Here are a small network's activations along a few directions, averaged over the inputs that share one value of a field.
Related values have similar rows: they may be neighbours, one step apart, or belong to one group.
In the rows, zero is written as 500.
Strong random noise was added to every row along 11 fixed directions; ignore it. To show where, here is one row again and again, with new noise each time:
[491 275 751 468 435 597 464 479 527 315 418 575 647 605 339 287 413 601
 562 186 527]
[391 561 584 465 349 496 552 758 404 656 626 334 497 701 526 499 479 323
 468 541 427]
[619 597 402 450 547 458 713 672 567 509 484 409 200 470 515 359 587 396
 297 621 375]
[345 560 509 640 758 560 466 484 593 159 673 532 475 410 516 280 665 476
 637 532 445]
[162 569 589 408 569 516 393 576 453 435 581 615 509 540 521 290 371 556
 407 348 374]
[788 379 674 544 461 203 613 320 450 427 747 592 414 546 479 312 370 430
 362 338 520]
[566 350 527 525 587 638 593 629 656 475 335 499 525 520 308 393 584 600
 514 469 432]
[549 503 670 653 529 457 473 515 502 494 432 529 654 571 330 405 475 564
 449 333 385]
[512 486 412 547 694 543 552 531 582 511 474 437 466 555 329 616 526 634
 702 461 630]
[597 522 611 579 655 412 586 604 500 609 451 545 512 532 389 332 525 494
 359 457 238]
[469 471 751 570 432 595 506 666 499 471 501 297 611 763 272 473 583 406
 606 304 544]
[427 529 657 442 577 660 607 706 498 605 384 371 609 591 439 414 666 313
 468 603 346]
[604 686 501 533 617 424 624 488 490 517 480 374 393 515 442 531 574 400
 438 531 530]


Values of Boroz:
d6: [424 492 485 589 505 348 415 374 441 473 793 549 409 555 581 571 508 430
 657 518 599]
d24: [758 607 551 667 758 474 521 447 493 561 321 381 510 440 397 523 667 436
 467 443 322]
d4: [591 326 583 531 527 468 551 474 383 520 801 471 551 469 616 493 557 329
 756 717 572]
d23: [380 275 690 737 736 432 369 523 608 525 828 620 751 493 413 363 697 454
 573 565 160]
d14: [721 285 495 530 494 389 575 447 593 555 661 496 485 568 359 611 591 530
 691 412 679]
d9: [647 720 693 559 491 446 572 780 267 543 443 189 401 780 454 455 525 332
 721 286 358]
d10: [277 451 660 433 412 553 379 557 546 419 573 491 449 607 344 386 523 489
 348 265 389]
d22: [523 546 729 315 825 369 588  92 424 323 650 425 462 546 506 424 597 284
 462 327 715]
d11: [656 400 547 755 525 306 381 408 465 649 406 703 712 603 342 625 334 765
 477 313 431]
d19: [693 134 721 615 731 333 512 303 683 409 641 809 524 428 338 246 621 523
 436 423 366]
d15: [439 508 357 360 506 364 538 539 475 607 888 543 379 566 691 497 483 352
 452 688 531]
d13: [338 526 565 421 268 543 370 399 612 249 656 355 378 641 421 539 450 542
 296 287 774]
d8: [266 489 475  96 895 632 587 497 508 782 631 598 470 421 637 485 639 233
 401 734 492]
d21: [463 427 663 529 715 638 363 394 438 266 345 605 604 462 520 351 555 464
 739 298 485]
d3: [314 537 294 537 437 638 399 605 664 478 487 547 351 393 471 535 379 673
 418 472 547]
d17: [342 642 391 497 480 745 477 866 540 466 221 341 366 602 380 542 498 709
 638 359 432]
d12: [478 666 547 432 641 315 568 364 525 582 569 509 352 562 451 507 569 319
 129 546 565]
d1: [529 479 537 662 522 650 565 381 706 378 527 422 673 302 443 621 827 312
 577 823 604]
d2: [543 409 602 237 547 407 551 486 194 693 597 486 493 508 726 460 425 296
 508 609 390]
d16: [310 776 737 624 518 261 367 355 396 444 833 471 413 609 378 461 462 387
 406 207 521]
d18: [740 806 482 627 382 384 444 199 464 530 332 402 603 444 394 822 558 480
 491 455 716]
d5: [564 272 713 424 516 517 481 428 479 582 690 551 745 671 503 494 534 448
 653 441 602]
d7: [530 555 650 443 441 204 390 275 212 307 853 555 285 542 742 342 355 323
 548 374 637]
d20: [498 359 607 371 646 539 475 516 412 647 520 534 627 560 445 489 566 496
 654 448 560]
Each value of Boroz is a pair of two hidden parts, and every pair occurs once (4 first parts, 6 second parts).
d8 and d14 share the first part; d8 and d3 share the second. Which value has the first part of d3 and the second part of d14?
> d1
d11 and d12 share the first part; d11 and d13 share the second. Which value has the first part of d13 and the second part of d12?
> d22
d10 and d24 share the first part; d10 and d6 share the second. Which value has the first part of d6 and the second part of d24?
> d21
d23 and d2 share the first part; d23 and d19 share the second. Which value has the first part of d19 and the second part of d2?
> d7
